Each row below holds a small network's activations on one input, seen along a few directions.
Each table varies a few parts of the input and shows all the possible inputs, shuffled.
Descriptions start from the smaller parts, as in this example, which fits no table here: one of 3 separate values, together with either a single point or one of 9 places around a ring or (one of 6 places along a line, together with one of 8 places around a ring).
Shared parts are said once, and a part with two or three values counts as separate values.

Other details of the inputs vary at random and push rows far along two fixed directions, the same in every table; ignore that.

Rows:
R1: [-18.5 -19.9  -2.8 -18.9 -43.9 -29.7 -19.3  38.9  60.5 -10.7 -21.7]
R2: [-10.1  20.6  34.6  -1.4  -7.4 -39.8  59.9 -16.3 -20.3  18.4 -41.6]
R3: [ -4.1  -4.9 -16.7 -31.1  -3.6  10.5 -34.5  11.7   0.9  -2.6  -2.5]
R4: [-11.7  15.8   3.0 -12.3 -31.3 -46.7  18.4   2.8  17.1  -2.7 -47.4]
R5: [  4.7   2.6 -19.3 -21.1  13.9  -8.7 -27.8  11.0  15.1 -14.4   3.5]
R6: [ 22.9   1.2 -30.1   4.7  -6.8  26.4 -17.2  -3.0  21.1 -34.3  -9.6]
R7: [ -1.0   3.9  13.0  -1.0   3.4  -6.7   9.0 -19.2 -13.4   7.7  25.1]
R8: [  8.9  13.0  -6.7  43.0  34.9  39.0   1.5 -26.6 -23.1  -5.2  42.4]
R9: [  5.5   5.4  15.4  -1.4  18.7   5.3  10.8  -9.0 -54.1  25.9   0.0]
R10: [ -4.9  14.5 -14.1  26.6  11.5  29.4   5.1 -13.7 -20.5   4.6 -18.4]
R11: [ 19.7  29.1  -7.2  42.4  47.5  43.7   7.8 -34.5 -42.7   7.5  29.3]
R12: [  8.3 -10.8 -16.5  30.7  26.8  56.2 -36.4   6.9  10.8  -8.1  47.7]
R13: [-16.2  -8.8  28.6  -0.4 -30.2 -24.7  23.8  -1.8  15.1  23.9 -15.6]
R14: [  9.0  -4.7 -32.1 -20.5  36.8  24.6 -42.8  12.6 -16.5   4.4  30.6]
R15: [ -1.2  11.6   1.4  28.2 -30.6  -4.1  60.5 -32.4 -21.3  17.7 -64.5]
R16: [ -1.0  -9.9   1.0 -20.4  11.5   1.4 -18.3  18.0  13.4 -22.5  29.2]
R17: [ -4.6   9.7  59.2  32.9  14.6 -17.4  86.5 -31.0 -54.5  66.7   8.5]
R18: [-16.2 -30.3  17.3 -22.1 -40.6 -25.5 -22.8  41.9  52.9 -19.0 -27.4]
R19: [ 11.8   1.5 -32.7 -19.3  25.7  26.6 -43.8  15.2 -20.1   4.3  34.0]
R20: [  8.4  31.6  31.1  17.0  19.2 -12.1  54.8 -50.7 -62.7  46.1   5.3]
R21: [ -3.0   8.9  25.1  -8.6 -14.2 -33.3  19.0  -2.4  -7.6  -1.8 -37.4]
R22: [ -2.2 -17.1   2.4  24.3 -44.3  -0.9  25.9  -2.4  36.5  -5.2 -35.5]
R23: [  9.8  -7.4 -18.8  -8.8  34.1  11.1 -34.1   5.1   1.5 -11.1  56.0]
R24: [  9.0  -5.9 -17.1 -28.4  35.8  33.9 -36.5  21.2 -21.0  -2.5  32.3]
R25: [-18.4  -8.1 -10.7 -23.8 -40.1 -38.9 -18.2  26.3  53.2 -32.1 -21.7]
R26: [ -0.6 -15.4 -22.5   2.2 -44.2  -1.2  -9.2   7.6  57.5 -50.4 -30.4]
R27: [  9.5 -19.1 -10.7  -3.9  29.9  19.9 -34.8  17.9   9.0  10.3  55.3]
R28: [-13.9  -7.1  26.0  -8.6 -27.3 -38.4  13.0   6.1  13.4 -14.8 -25.3]
Description of these inputs: one of 4 places along a line, together with either one of 2 separate values or one of 5 places around a ring.
Which other rows agree with R27 in the place on the line of 4? List them by row number. -> R1, R12, R13, R17, R18, R22
Which other rows agree with R9 in the place on the line of 4? List them by row number. -> R3, R10, R14, R15, R19, R24
Start at R23 and move only the place on the ring of 5, one step at a time. The first step leads to R16. Which rows follow, in order? -> R28, R7, R25

Rows:
R29: [-20.1   1.8  34.7  12.8 -14.6 -37.9  50.0  -9.9   3.9  21.5 -17.1]
R30: [-29.6  -5.5  21.5  -7.1 -43.1 -50.4  13.6  12.1  47.5  -7.5 -37.3]
R31: [-19.9  -8.2   8.8 -22.9 -43.2 -53.5  19.9  12.1  39.6  -9.7 -43.6]
R32: [  0.8   5.5 -31.0  -7.6  10.6  15.6 -26.3   8.5  14.2 -25.8  -2.6]
R33: [ -4.7  -0.9 -14.6 -28.2  15.2  -7.0 -29.5  21.0   7.9 -13.8  12.6]
R34: [ 27.3  -1.3 -21.5 -19.0  65.0  44.9 -57.6  16.4 -36.6   7.1  74.1]
R35: [ 19.8  16.9  28.5  67.3  51.3  48.0  60.6 -57.3 -96.9  68.5  51.5]
R36: [  9.8  12.3  11.6  29.2  -6.9  -2.6  50.7 -30.4 -27.6  28.2 -20.5]
R37: [  2.7   7.6  11.9  24.2 -12.3   3.6  48.1 -30.9 -34.7  31.4 -22.5]
R38: [-14.9  -1.6  -7.8  -0.9 -49.2 -31.9  23.3   1.2  44.6 -22.4 -58.1]
R39: [  8.7   5.4 -19.6   7.2  -7.3   6.4  -9.5 -10.5  11.7 -14.3   5.8]
R40: [ -6.8 -20.8   5.1 -14.8  -2.6  11.8 -27.7  26.6  16.5   0.2  18.7]
R41: [ 24.7 -14.5  -6.4  -1.5  52.6  49.4 -48.3  17.2 -14.1   7.8  86.6]
R42: [  5.5  -8.0  -7.3 -17.8 -23.0   7.0 -29.2  17.2  40.6 -65.3 -27.1]
R43: [ 12.3  23.2   3.1  26.1  29.3  17.7  30.8 -29.6 -51.8  31.6  -2.8]
R44: [  4.5 -14.1 -12.2  13.4  -1.7  25.2 -22.9  16.0  26.0 -15.4   6.0]
R45: [ -5.6   9.9  -5.8 -19.1  11.1 -16.1 -19.6   6.3  -3.9  -2.5   9.2]
R46: [ 11.0  -8.5  12.0 -26.5   5.5   0.5 -26.1  15.6   5.1 -37.5  15.3]
R47: [-14.4  27.9   4.6  17.5 -15.8 -27.6  39.3 -27.3  -9.9   8.4 -48.3]
R48: [  3.3 -19.0  -7.0 -29.3  -5.9   6.2 -29.8  21.1   7.5  -1.0  14.0]
R49: [ -1.7   1.3 -17.9  -6.3   3.3  22.3 -17.1   3.6  -8.1  -2.7 -18.1]
R50: [-15.3  10.4  18.4  38.6 -23.5 -22.1  45.5 -25.4   5.7   9.8 -30.2]
R51: [  4.7   6.0  28.1   7.0  -1.5 -24.3  47.1 -19.1 -31.8  40.4  -6.1]
R52: [ -1.0 -11.3 -16.3  14.0   1.1  19.1 -18.2   9.7  30.1 -23.8  13.3]
R53: [ -5.9  -8.7  -9.7 -33.7   6.9   5.5 -37.2  26.3  -3.2  -1.5   2.3]
R54: [  4.8  -5.9 -11.0 -22.5  -1.3  -9.8 -29.6   9.8  17.8 -11.9  24.9]
What do these inputs look like to the network? -> one of 2 separate values, together with either a single point or (one of 3 separate values, together with one of 4 places along a line)
Which other rows does R50 become when the choice among 3 separate values takes its other values? List them by row number. -> R39, R47
Which other rows does R53 become when the choice among 2 separate values takes its other values? List them by row number. -> R49
Which other rows agree with R41 in the choice among 2 separate values? List them by row number. -> R29, R30, R31, R33, R34, R40, R45, R46, R48, R51, R53, R54

Rows:
R55: [ -9.0 -12.2   0.1 -13.9 -32.0 -17.9 -18.6  18.8  48.8 -30.4 -16.9]
R56: [-11.5  12.4  25.1  26.8   5.8 -11.6  42.6 -24.5 -26.5  27.9  -1.5]
R57: [ -5.7  16.4   9.2  29.8   2.6   3.6  40.5 -30.1 -33.5  25.9 -17.7]
R58: [ 10.7   8.6   3.7  24.1  40.7  23.5   2.1 -12.8 -31.0  17.3  42.6]
R59: [-19.1   5.5  11.5 -16.0 -23.4 -42.2  25.2   4.4  10.4   9.3 -44.6]
R60: [  7.1  15.4  13.9  27.9  -3.9   0.9  42.3 -35.1 -31.5  21.3 -12.7]
R61: [ 12.9   8.5   3.0  20.3  32.5  18.2   1.2 -19.8 -28.1  20.3  51.7]
R62: [  2.0  11.4  27.4  22.9   5.7 -12.1  49.5 -26.5 -24.2  20.9   0.0]
R63: [ 24.3   9.5  -8.1  19.4  32.5  38.0   6.6 -22.7 -36.6   9.1  31.3]
R64: [-11.9   6.0  -4.1   8.5 -33.8 -25.9  28.8 -10.1  16.2  -2.6 -49.0]
R65: [ 27.7  11.9  10.3   7.1  50.4  19.3  13.6 -28.1 -68.8  32.6  62.7]
R66: [ 19.9  -9.5 -29.2  -5.9  36.4  34.9 -53.5  12.2   7.1 -18.8  71.8]
R67: [ -1.2  -9.4 -19.3 -11.9 -32.6  -5.6 -15.6  13.1  39.9 -35.6 -31.1]
R68: [  5.0 -17.1 -21.0 -38.8   7.5  15.1 -66.3  42.4  29.3 -36.9  13.3]
R69: [-13.3   2.4  18.6 -17.7 -26.0 -39.3  27.4   3.4   8.3   2.5 -44.2]
R70: [ 17.0 -14.7  11.9  13.6  23.7  33.7   4.5  -3.9 -34.1  37.1  46.8]
R71: [ 16.9   7.4  -3.4  21.7  30.0  41.5   2.0 -21.6 -40.9   9.2  30.2]
R72: [-11.7  -1.2  18.7   3.5 -33.9 -38.7  33.0  -5.2  22.0  -7.9 -32.8]
R73: [ -0.7  18.6   7.7  33.2   6.8   3.2  41.2 -27.5 -32.4  25.2 -21.8]
R74: [-26.6   3.3  16.2 -13.8 -25.9 -38.8  20.5   5.4   6.0   9.5 -45.7]
R75: [  1.5 -15.9 -30.1 -22.1   5.1  15.5 -58.3  34.0  49.0 -37.9  24.7]
R76: [ 23.1  11.7  16.5  33.2  53.4  34.1  16.3 -27.0 -56.7  25.2  58.3]
R77: [  7.1 -11.7 -45.4 -18.6   2.0  30.5 -59.5  27.8  41.0 -39.2   8.3]
R78: [-21.4 -16.5  17.2   1.8 -39.0 -25.4  27.4  12.0  20.2  27.0 -39.4]
R79: [  1.4 -13.9 -28.9 -40.7   1.8   6.9 -69.2  36.4  34.2 -26.9  22.1]
R80: [  1.7 -16.3 -33.3 -40.2  13.9  18.4 -79.2  47.6  34.2 -34.7  20.5]
R81: [  0.9  -1.5  -9.2   4.1 -11.4  10.3  -7.0   6.3  14.1 -19.8 -26.4]
R82: [-17.3   4.0  10.1 -15.4 -27.9 -47.7  24.7   1.4   9.5   7.5 -39.3]
R83: [ 14.1  -8.9 -12.1 -23.6  35.0  34.1 -50.8  16.9 -15.6 -10.6  51.7]
R84: [-13.6   2.4  21.1 -15.8 -32.6 -41.7  22.3   0.3   8.3   4.8 -40.6]
R85: [-16.2 -14.3   2.4 -13.6 -28.0 -12.2 -18.2  23.1  44.5 -32.6 -21.6]
R86: [-14.0   7.5  -0.4  10.0 -35.9 -22.7  24.3 -10.4  17.0   1.4 -50.7]
The inputs of R55 and R61 match in every part but one. If R67 is changed in the same way as R55 into R61, which row does it become? -> R64
What do these inputs look like to the network? -> one of 2 separate values, together with either a single point or (one of 3 separate values, together with one of 5 places around a ring)
Which other rows does R70 become when the choice among 2 separate values takes its other values? List them by row number. -> R78
